These are the activations of a small neural network, seen along a few directions. Each row is one input.
In each table, some parts of the input vary, and every possible input appears once, in random order.
A made-up example of a description, with smaller parts first: one of 6 places along a line, together with either a single point or one of 11 places along a line or (one of 3 separate values, together with one of 8 places around a ring).
Shared parts are said once, and a part with two or three values counts as separate values.
In the rows, 128 means zero.

A family of inputs:
x1: [121 141 130 134  78 143 118 143 156 148 120]
x2: [100 183 149 116 231 102 186 107 104 111 175]
x3: [119 137 124 135  79 144 122 150 164 132 116]
x4: [128 125 114 130  93 137 125 140 141 141 118]
x5: [149 106 120 140 107 122 107 126 122 131 123]
x6: [114 134 129 141  78 148 117 152 156 139 126]
x7: [144  94 108 117 128 119  96 123 118 126 116]
x8: [101 180 152 117 234 112 188 103 103 108 174]
x9: [100 171 162 117 235 103 195 104 108 112 168]
x10: [141  92 117 121 128 130 106 119 115 117 106]
x11: [145 104 109 123 106 126 114 120 124 134 127]
x12: [123 128 126 133  96 155 112 144 136 133 108]
x13: [133 125 137 132  92 141 124 140 137 143 108]
x14: [158  97 124 133 123 104  96 129 112 123 114]
x15: [145 104 119 132 111 135 113 119 123 122 122]
What is each input in this table made of? -> one of 3 separate values, together with either a single point or one of 4 places along a line
Change only the place on the line of 4 in x1. List by row number the other rows that result. -> x4, x7, x11

A family of inputs:
x16: [113 157 138 134 139 133 156 126 126 139 143]
x17: [147  96 109 114  87 129 102 138 141 140 131]
x18: [130 104 138 137 100 141 105 139 141 114  98]
x19: [133 127 139 144 150 124 123 114 109 123 102]
x20: [109 152 125 127 110 141 142 139 150 127 139]
x21: [150 118 115 122 137 115 120 117 104 147 136]
x22: [147 113 112 121 123 117 116 123 113 142 134]
x23: [113 158 147 109 235  96 180 103 105  96 174]
x24: [129 112 134 139 118 134 114 129 129 117  99]
x25: [110 158 132 132 127 135 147 132 136 133 141]
x26: [113 144 126 125  92 149 131 152 161 128 136]
x27: [128 120 136 144 138 128 117 124 118 118 103]
x28: [143 104 112 116 106 123 112 128 132 141 129]
What is each input in this table made of? -> either a single point or (one of 3 separate values, together with one of 4 places along a line)
Change only the choice among 3 separate values in x20. List by row number the other rows that result. -> x24, x28
A walk changes only the place on the line of 4. It starts at x19 and steps to x27. List the rest of the walk in order. -> x24, x18
